A small network was trained on invented records. Each row is its activation on one of them, seen along a few directions.
Records have a field called Y. Each example row is followed by its value.
Other fields move the rows too, some of them a lot.
In the rows, zero is written as 500.
Strong random noise was added to every row along 2 fixed directions; ignore it. To show where, here is one row again and again, with new noise each time:
[630 451 658 526 720 333 570 724 411 265 581 373 442 594 225 407 391 486
 435 529 295 597]
[606 513 930 569 710 358 512 470 542 318 505 520 514 405 503 582 260 591
 484 647 496 369]
[633 376 553 541 663 308 593 801 326 235 577 373 422 663 213 340 451 460
 428 484 241 696]
[627 468 701 529 726 339 560 686 436 275 573 389 453 564 257 435 369 501
 441 548 324 559]

[516 525 555 484 526 522 488 506 553 475 546 506 496 493 489 587 407 509
 499 531 563 480]	y4
[460 518 587 539 395 558 463 245 565 616 384 653 620 309 840 654 523 604
 549 558 657 372]	y6
[523 733 609 450 719 598 475 530 695 558 622 350 483 505 243 568 402 472
 450 622 488 352]	y3
[462 544 661 526 462 513 494 415 501 520 480 561 505 426 655 612 392 543
 538 530 598 464]	y8
[527 498 441 467 430 579 454 465 452 604 481 497 484 455 578 495 447 237
 509 476 505 553]	y5
[511 333 568 513 481 370 594 600 416 339 456 592 520 592 487 398 564 762
 448 482 477 489]	y1
[451 605 693 438 592 497 445 375 679 504 467 501 562 390 503 592 417 555
 478 594 579 314]	y2
[499 585 514 481 502 576 498 334 570 588 455 501 555 374 621 619 505 491
 522 511 564 395]	y6
[487 786 603 399 718 571 465 488 733 513 588 364 509 427 240 502 431 568
 480 593 491 348]	y2
[448 483 569 522 448 454 528 409 498 507 393 642 531 477 677 565 505 699
 507 537 561 463]	y8
[500 628 411 402 588 556 536 504 539 542 493 372 548 514 335 523 583 487
 473 482 473 468]	y6
[515 332 443 595 303 487 465 453 406 499 447 644 513 495 802 532 546 489
 585 497 582 613]	y4
[538 748 533 494 678 649 443 377 678 706 519 338 493 416 342 640 381 288
 462 557 532 382]	y5
[496 502 809 541 606 457 536 487 611 410 525 454 431 374 455 526 222 475
 494 568 527 342]	y2
[453 611 752 540 480 598 367 115 633 652 443 662 584 238 830 763 383 458
 616 605 783 243]	y7
[579 488 694 499 645 447 579 642 500 364 611 317 391 573 257 430 297 497
 471 527 441 533]	y1
[534 435 402 503 506 446 551 532 472 414 487 473 440 569 476 459 561 555
 468 474 449 597]	y1
[530 547 558 515 501 527 462 413 545 512 483 592 487 470 597 620 452 595
 500 563 606 387]	y4
[473 378 438 514 390 454 541 487 404 477 398 642 520 538 691 522 570 661
 478 499 512 547]	y8
[409 282 367 532 390 402 580 679 369 341 445 634 499 691 572 352 673 644
 493 423 370 615]	y3
[454 667 425 384 597 530 427 416 636 624 514 484 584 461 338 572 569 601
 473 556 500 369]	y3
[471 382 360 524 388 524 521 534 351 463 444 601 468 558 602 438 572 375
 590 434 515 631]	y7
[441 473 516 531 373 521 442 260 539 585 376 737 642 399 767 642 587 651
 556 581 676 387]	y7
[465 435 386 527 406 518 433 487 463 549 430 583 571 537 636 469 605 519
 475 424 479 540]	y5

Which value of Y does each new row have?
[540 537 358 449 576 516 560 680 425 502 613 340 406 602 302 414 538 437
 450 456 348 643]	y8
[490 635 363 448 567 538 460 550 547 534 596 354 507 532 275 432 561 463
 458 497 414 540]	y2
[465 394 485 606 309 477 446 401 451 514 325 714 560 493 855 512 576 564
 532 440 574 465]	y5
[506 464 382 487 410 545 492 498 440 513 490 596 555 545 558 495 617 529
 532 533 531 539]	y7
[522 308  89 534 259 518 553 703 199 500 497 462 466 659 531 311 771 352
 503 345 333 862]	y6
[501 408 471 598 337 464 466 446 412 507 435 692 523 539 727 522 567 607
 521 532 597 536]	y4
[531 458 305 444 586 471 529 764 436 458 602 373 426 658 235 400 568 408
 451 416 382 677]	y4
[491 395 663 592 463 467 484 432 506 476 485 527 473 377 650 486 369 449
 529 537 550 439]	y2
